These are the activations of a small neural network, seen along a few directions. Each row is one input.
In each table, some parts of the input vary, and every possible input appears once, in random order.
A made-up example of a description, with smaller parts first: line(4) and (point or ring(9) or (values(2) and ring(8))).
Shared parts are said once, and a part with two or three values counts as separate values.
(in the rows, 128 means zero)

Other details of the inputs shift rows strongly along two fixed directions, in all tables alike. That doesn't count.

Rows:
row 1: [110 148 136 115 125 128 132 129 140 155 133]
row 2: [112 158 117 133 107 142 133 131 117 133 136]
row 3: [143 115 145 129 138 117 125 123 137 124 131]
row 4: [118 152 124 131 115 134 135 132 127 128 143]
row 5: [142 120 123 144 119 133 124 127 111 104 128]
row 6: [139 114 139 121 145 120 129 128 141 124 124]
row 7: [140 107 142 129 139 127 119 125 128 126 116]
row 8: [140 123 139 127 131 116 129 123 132 126 131]
row 9: [107 152 105 128 113 142 136 137 122 128 139]
row 10: [113 146 110 122 119 135 134 133 124 133 133]
row 11: [135 107 134 120 146 118 125 125 136 130 121]
row 12: [133 106 137 123 143 125 120 129 133 129 115]
row 13: [104 145 138 123 129 136 126 128 138 157 128]
row 14: [112 144 119 134 113 142 127 131 121 134 130]
row 15: [116 157 115 136 106 141 135 132 115 127 136]
row 16: [134 121 135 123 140 123 131 130 137 124 128]
row 17: [139 113 139 119 143 117 130 126 139 127 124]
row 18: [ 97 131 157 102 147 127 123 124 158 187 114]
row 19: [143 111 121 134 127 123 125 126 117 111 122]
row 20: [109 152 111 136 106 142 129 131 116 137 134]
row 21: [148 119 130 144 125 123 126 122 118 106 128]
row 22: [137 109 141 127 138 123 119 124 129 132 115]
row 23: [109 152 103 126 111 136 137 133 119 132 137]
row 24: [131 113 130 122 134 127 123 127 128 129 118]
row 25: [143 120 113 137 125 126 131 129 119 101 132]
row 26: [148 111 119 137 132 122 128 128 121 101 130]
row 27: [134 116 135 128 130 127 122 124 125 131 118]
row 28: [138 108 139 129 137 122 120 122 129 134 116]
row 29: [150 124 117 141 124 122 133 128 119  94 137]
row 30: [109 143 127 114 129 128 135 127 140 152 132]
row 31: [144 117 144 125 137 115 128 125 136 125 127]
row 32: [ 86 111 175  89 170 124 110 120 176 220 101]
row 33: [141 120 116 137 122 131 126 131 115 104 125]
row 34: [110 152 103 124 111 137 138 136 120 131 135]
row 35: [130 112 129 128 136 127 122 127 131 129 120]
row 36: [ 98 136 128 118 132 139 124 133 139 156 123]
row 37: [142 111 137 126 144 117 128 125 140 122 126]
row 38: [116 150 113 126 118 130 138 130 127 134 138]
row 39: [107 146 139 119 128 132 132 131 143 154 136]
row 40: [150 129 124 141 119 117 132 124 117 103 138]
row 41: [147 125 125 146 118 127 128 123 114 103 131]
row 42: [134 106 135 121 147 122 124 125 139 128 123]
row 43: [143 117 147 125 139 119 126 126 136 123 129]
row 44: [119 153 121 129 112 127 135 128 126 134 140]
row 45: [112 152 104 128 112 140 138 138 120 125 136]
row 46: [135 109 136 120 148 123 125 130 137 126 120]
row 47: [115 151 115 122 117 132 138 132 128 131 137]
row 48: [113 144 111 128 120 138 133 136 125 126 135]
row 49: [133 106 137 122 142 127 121 128 133 129 116]
row 50: [146 113 127 143 126 127 121 124 115 109 125]
row 51: [109 157 111 128 113 140 139 135 126 128 144]
row 52: [106 149 105 133 109 141 131 135 117 133 134]
row 53: [117 151 120 131 113 135 131 128 119 134 132]
row 54: [113 160 117 134 108 134 137 132 124 133 146]
row 55: [111 151 110 133 104 139 129 129 113 137 133]
row 56: [132 104 136 124 141 125 119 125 134 131 118]
row 57: [110 153 111 131 105 141 130 131 114 136 131]
row 58: [141 120 115 134 120 128 127 129 113 106 124]
row 59: [145 112 120 131 130 121 130 127 120 108 128]
row 60: [110 153 112 134 107 144 130 134 114 135 132]
row 61: [148 122 120 144 118 132 125 129 110 102 125]
row 62: [107 147 139 120 129 131 132 132 143 154 136]
row 63: [147 119 133 142 125 127 124 123 117 102 130]
row 64: [112 145 118 135 114 142 126 132 119 134 131]
row 65: [141 115 143 128 136 120 123 122 129 127 120]
row 66: [114 149 116 126 119 134 137 130 129 132 140]
row 67: [137 113 141 123 147 121 127 128 143 124 126]
row 68: [139 119 134 124 138 124 132 130 135 119 128]
row 69: [105 150 107 131 109 144 130 136 119 130 133]
row 70: [151 118 123 133 129 117 132 125 122 102 132]
row 71: [109 148 138 118 129 131 133 132 141 154 134]
row 72: [136 114 141 124 147 120 127 128 142 124 127]
row 73: [134 106 134 124 142 121 119 124 131 132 116]
row 74: [133 121 141 132 133 128 124 124 130 126 125]
row 75: [139 115 146 129 139 123 122 124 131 126 121]
row 76: [143 121 114 131 124 125 132 130 115 102 130]
row 77: [147 126 124 143 118 123 128 121 112 105 129]
row 78: [135 108 141 130 138 125 117 121 131 132 118]
row 79: [131 111 131 129 135 130 122 129 129 123 120]
row 80: [110 143 112 124 115 137 129 133 120 136 128]
row 81: [144 117 144 127 138 114 127 126 135 125 127]
row 82: [143 121 115 134 125 129 132 132 117 101 130]
row 83: [145 112 141 133 136 117 122 120 128 125 121]
row 84: [141 113 143 129 136 119 123 119 129 129 122]
row 85: [142 117 114 137 119 126 127 127 111 107 126]
row 86: [135 121 139 134 133 124 123 122 129 128 125]
row 87: [152 122 131 140 125 118 129 125 123 103 136]
row 88: [138 106 135 124 147 123 124 129 138 121 122]
row 89: [ 97 125 158  92 161 122 126 128 171 192 116]
row 90: [111 148 136 118 127 131 133 132 142 153 134]
Each input here is: values(3) and ring(5) and ring(6).
The inputs of row 64 and row 14 match in every part but the values(3) part. If row 38 is changed in the same way as row 64 into row 14, which row does it become?
Answer: row 70
Which other rows does row 21 become when the values(3) part takes its other values? List them by row number.
Answer: row 41, row 86
Which other rows does row 15 become when the ring(5) part takes its other values? List them by row number.
Answer: row 18, row 21, row 74, row 77
Which other rows does row 85 become when the values(3) part takes its other values? List them by row number.
Answer: row 19, row 73

Rows:
row 91: [196 132 124 176  96 106 136 118  88  48 153]
row 92: [122  94 211 124 167 126  96 108 162 190  97]
row 93: [177  78 108 121 154 101 137 130 128  71 125]
row 94: [138  48 152 116 188 136 100 130 147 124  89]
row 95: [ 92 181 127 145  85 150 125 123 107 165 136]
row 96: [149  57 164 123 166 118  93 111 132 144  80]
row 97: [121 143  76 134 112 145 148 147 113  83 150]
row 98: [110 138  90 117 129 135 144 144 134 115 140]
row 99: [135 142  58 115 105 116 156 137 105  93 147]
row 100: [159  94 195 117 191 109 131 134 187 112 139]
row 101: [214 106 137 170 113  90 132 110  94  47 145]
row 102: [138  54 175  93 176  99  96 106 153 186  69]
row 103: [198  78 103 189 102 134 107 122  60  24 112]
row 104: [ 45 173  76  94 109 159 133 144 127 195 120]
row 105: [145  60 146  80 194  86 125 122 177 148 102]
row 106: [130  87 199 100 166  96 101 100 164 208  91]
row 107: [ 93 142 179 137 130 151 107 123 147 187 117]
row 108: [178  84 171 145 139 100 105 102 119 125 105]
row 109: [ 72 145  81  96 120 143 129 137 124 176 116]
row 110: [157  91 187  76 197  70 139 116 199 162 124]
row 111: [155 116 175 144 143 113 120 116 142 122 135]
row 112: [161  98 117 183 106 163 105 133  77  54 115]
row 113: [172  97 196 154 156 121 112 122 149 102 132]
row 114: [ 73 184 150  92 145 137 152 142 187 185 157]
row 115: [ 72 209 127 109  93 125 147 122 140 202 154]
row 116: [127 171 127 122 126 124 159 140 148 111 166]
row 117: [206  77  87 160  96 105 116 112  55  46 106]
row 118: [183  81 161 133 133  85 109  98 114 131 103]
row 119: [143  74 222 137 178 129  89 113 163 165  96]
row 120: [158  56 122 119 165 116 110 127 124 105  94]
row 121: [150 124 173 130 165 130 139 142 173  99 152]
row 122: [ 45 209 157 114 113 158 136 131 163 220 152]
row 123: [ 50 147 121  57 160 127 140 135 188 228 122]
row 124: [ 74 220 120 135  80 149 147 132 127 169 166]
row 125: [ 87 195 128 100 125 130 160 140 167 164 165]
row 126: [ 96 216  88 177  40 167 135 132  71 117 157]
row 127: [146  97 112 127 150 131 135 142 136  81 132]
row 128: [127  67 127  89 168 108 111 122 144 155  87]
row 129: [125 213  83 132  82 125 174 142 116  94 184]
row 130: [160  92  80 156 119 141 123 139  83  50 120]
row 131: [118 189 100 167  60 146 132 124  77 120 146]
row 132: [151  75 202 115 169  94  97  98 154 183  89]
row 133: [ 68 201  62 141  85 189 153 168 115 102 167]
row 134: [ 67 182  79 118  77 154 128 127  97 182 121]
row 135: [177  92  57 141 105 114 129 128  67  51 118]
row 136: [120  75 166 101 165 116  98 111 146 189  76]
row 137: [151  54 131 128 170 132 105 132 126  98  95]
row 138: [ 27 135 140  86 161 179 114 149 174 226 104]
row 139: [179 128 151 181 111 128 128 127 107  58 154]
row 140: [167  76 127 142 159 132 128 145 137  55 130]
row 141: [102 173  72 172  60 180 124 139  63  97 134]
row 142: [ 69 112 172 111 157 162  96 130 157 209  90]
row 143: [125  46 170 113 201 145  94 138 167 142  83]
row 144: [105 236  70 133  69 138 180 146 112 102 191]
row 145: [ 96 171 130 119  96 121 127 113 119 194 123]
row 146: [ 44 198 149  55 151 118 159 136 206 247 151]
row 147: [ 77 160 101 137  91 164 119 132 101 160 116]
row 148: [164 171  95 152  71 103 150 116  82  86 161]
row 149: [155  90 121 143 122 124 109 117  97 110  98]
row 150: [111 198  99  99 104 106 171 133 140 143 169]
row 151: [215 110 130 162 109  80 136 107  94  54 143]
row 152: [184  84 102 156 143 131 133 140 111  23 140]
row 153: [135 163 133 139 102 111 139 118 119 132 148]
row 154: [121 132  65 142 101 151 129 143  89  89 126]
row 155: [ 88 233  92 138  80 161 173 154 125 108 191]
row 156: [154  97 102 121 149 113 137 133 131  87 130]
What do these inputs look like to the network?
Answer: ring(6) and line(11)
The inputs of row 149 and row 144 match in every part but the ring(6) part. If row 134 is changed in the same way as row 149 into row 144, which row does it become?
Answer: row 146
Which other rows does row 140 become when the ring(6) part takes its other values? List them by row number.
Answer: row 100, row 107, row 138, row 139, row 142
Which other rows does row 109 become when the line(11) part takes its other values? List them by row number.
Answer: row 94, row 104, row 120, row 128, row 130, row 135, row 137, row 138, row 143, row 154

Rows:
row 157: [ 75 173 132  89 150 150 150 133 166 165 144]
row 158: [160 175 120 159  73 136 145 131  86  75 148]
row 159: [ 97 101 132  95 174 151 122 128 156 160 100]
row 160: [ 81 159 157 130 123 171 114 129 129 198 103]
row 161: [129 128 179  86 128 107 133 117 153 178 111]
row 162: [134 141 190 117 141 125 121 119 157 163 113]
row 163: [120 118 154  92 147 104 128 148 174 164 136]
row 164: [109 130 172 114 162 116 121 153 184 165 135]
row 165: [189 131 133 131  90 111 136 116  94  76 135]
row 166: [ 77 170 150 106 136 133 133 160 171 184 149]
row 167: [151 105 111 165 125 139 105 156 104  79 126]
row 168: [161  51 120 101 158 120 124 119 133  93  91]
row 169: [ 84 144 137  91 106 149 116 122 121 203 101]
row 170: [172  48 131 133 151 111 109 141 122 102 110]
row 171: [168  51 131 123 151 106 102 141 126 110 108]
row 172: [ 80 164  94 154  98 163 123 165 114 133 137]
row 173: [111 104 168 102 137 132 108 117 131 188  87]
row 174: [149 107  97 147 137 152 122 129 104  58 118]
row 175: [160 103 104 189 115 128 117 107  83  70 136]
row 176: [109 213  20 128 100  93 148 141  68 162  76]
row 177: [154  60 147 152 157 105 104  98 121 115 111]
row 178: [141 166  81 134 105 142 163 138 108  65 161]
row 179: [102  89 132  98 139 106 114  97 142 190 110]
row 180: [135 133 182  96 135 118 127 117 153 176 116]
row 181: [172 129 115 157 109  96 134 105 103  73 165]
row 182: [ 71 173 145  92 163 155 143 135 182 173 139]
row 183: [ 68 167  92 132 123 176 140 142 119 131 125]
row 184: [ 81 173 150 128 135 128 135 112 170 193 154]
row 185: [106  96 137 110 151 133 102 151 151 170 112]
row 186: [ 99 177  93 103  84 121 150 158 128 140 164]
row 187: [140 155 106 160  76 161 117 129  71  99 118]
row 188: [181  67 156 125 131 116  99 108 104 108  88]
row 189: [ 83 152 150 109 119 160 110 126 128 203 102]
row 190: [211 126 111 113 187  14 156 121 115 117  80]
row 191: [ 91 184  88  98 110 145 164 136 132 130 159]
row 192: [108 138 165 113 180 139 137 130 180 137 128]
row 193: [188  94 187 125 142  98 119 114 135 109 112]
row 194: [127 143  67 149 105 170 144 138  88  66 131]
row 195: [110 200 147 155  94 156 146 134 121 139 142]
row 196: [102 176 167 102 119 143 130 127 153 193 129]
row 197: [114 145  95 195  91 146 133 117  84  92 140]
row 198: [ 76 161  85 126  93 148 120 162 111 150 139]
row 199: [ 70 168 141  89 128 125 131 159 171 192 150]
row 200: [ 82 160  92 142 100 159 122 164 110 141 137]
row 201: [155  66 143 147 179 142 118 125 137  75  97]
row 202: [137 170  94 145 112 147 159 139 110  57 158]
row 203: [192  99 198 149 154 116 120 117 146 109 111]
row 204: [ 67 147 130 142 137 152 117 113 140 197 131]
row 205: [143 174 105 193  90 129 150 115 103  74 173]
row 206: [177  87 168 149 163 103 121 150 154  86 134]
row 207: [134 137  66 155  76 127 124 106  78  99 146]
row 208: [143 158  76 117 100 135 164 132 108  64 160]
row 209: [146 173 102 188  92 130 152 118 101  82 177]
row 210: [131 143 194 120 146 131 122 122 158 167 115]
row 211: [119 122 158 106 149  98 136 102 164 182 146]
row 212: [161  52 138 138 146  96 106  93 126 117 108]
row 213: [ 97 178  95 107  88 123 148 158 128 141 165]
row 214: [144 150  99 157  70 151 122 130  60  93 123]
row 215: [120 116 173 124 143 147 101 121 131 175  88]
row 216: [117 118 150  91 141  89 135  99 161 179 140]
row 217: [164  58 137 148 152 102 104  96 119 115 115]
row 218: [113 118 181 138 149 149 101 122 136 172  87]
row 219: [121 144  85 179  89 141 127 114  79  96 144]
row 220: [100 174 117 155  87 171 122 133  90 142 119]
row 221: [ 91  97 147 108 157 132 103 152 155 178 107]
row 222: [171  82 168 132 163  93 123 146 155  99 133]
row 223: [161  45 132 118 149 104 107 141 129 113 106]
row 224: [130 137  62 135 101 160 146 135  88  75 131]
row 225: [124 185 122 117  77 137 143 127 114 145 145]
row 226: [117 127 166 120 155 103 126 104 169 174 141]
row 227: [178 119 103 138 104 104 137 150 111  62 158]
row 228: [111  83 128  91 142 121 115 145 146 173 107]
row 229: [ 93 105 158 131 166 140  97 153 160 169 106]
row 230: [101  94 120  85 162 141 126 126 147 154 100]
row 231: [175  81 146 102 174 106 139 119 150  85 127]
row 232: [ 94 187 107 134  97 126 146 115 136 158 171]
row 233: [164  51 130 134 140  94 108  93 121 113 110]
row 234: [176  78 155 126 150  74 129  93 147 116 137]
row 235: [158  68 139 139 181 143 117 126 134  80  97]
row 236: [ 86 163  84 149  93 147 122 113 101 153 148]
row 237: [ 80 194 111 125 127 162 161 144 148 126 153]
row 238: [176 131 104 136 130 133 147 129 118  46 153]
row 239: [176  88 166 152 159  88 122 100 143  99 141]
row 240: [154  94  84 116 128 139 131 123 103  70 117]
row 241: [156  59 130 116 173 130 116 121 132  93  97]
row 242: [115 100 159  91 129 125 110 116 129 185  84]
row 243: [ 82 192 125 142 108 142 138 166 147 137 160]
row 244: [175 117  92 117 119 117 158 123 113  49 148]
row 245: [170 120 108 140 104  90 143 101 104  80 161]
row 246: [ 95 187 105 125  96 135 142 164 135 139 167]
The inputs of row 195 and row 218 match in every part but one. If row 222 is changed in the same way as row 195 into row 218, which row does it become?
Answer: row 221
The inputs of row 230 and row 191 match in every part but one. If row 204 is changed in the same way as row 230 into row 191, which row does it become?
Answer: row 209
The inputs of row 241 and row 178 match in every part but one. If row 200 is changed in the same way as row 241 into row 178, which row does it become?
Answer: row 166
What do these inputs look like to the network?
Answer: values(2) and (point or (values(4) and line(11)))
Which other rows does row 210 become when the values(2) part takes its other values? List them by row number.
Answer: row 220
Which other rows does row 204 become when the line(11) part takes its other values? List them by row number.
Answer: row 175, row 177, row 179, row 197, row 207, row 212, row 217, row 219, row 233, row 236
Which other rows does row 210 become when the values(4) part takes its other values? List them by row number.
Answer: row 164, row 182, row 184
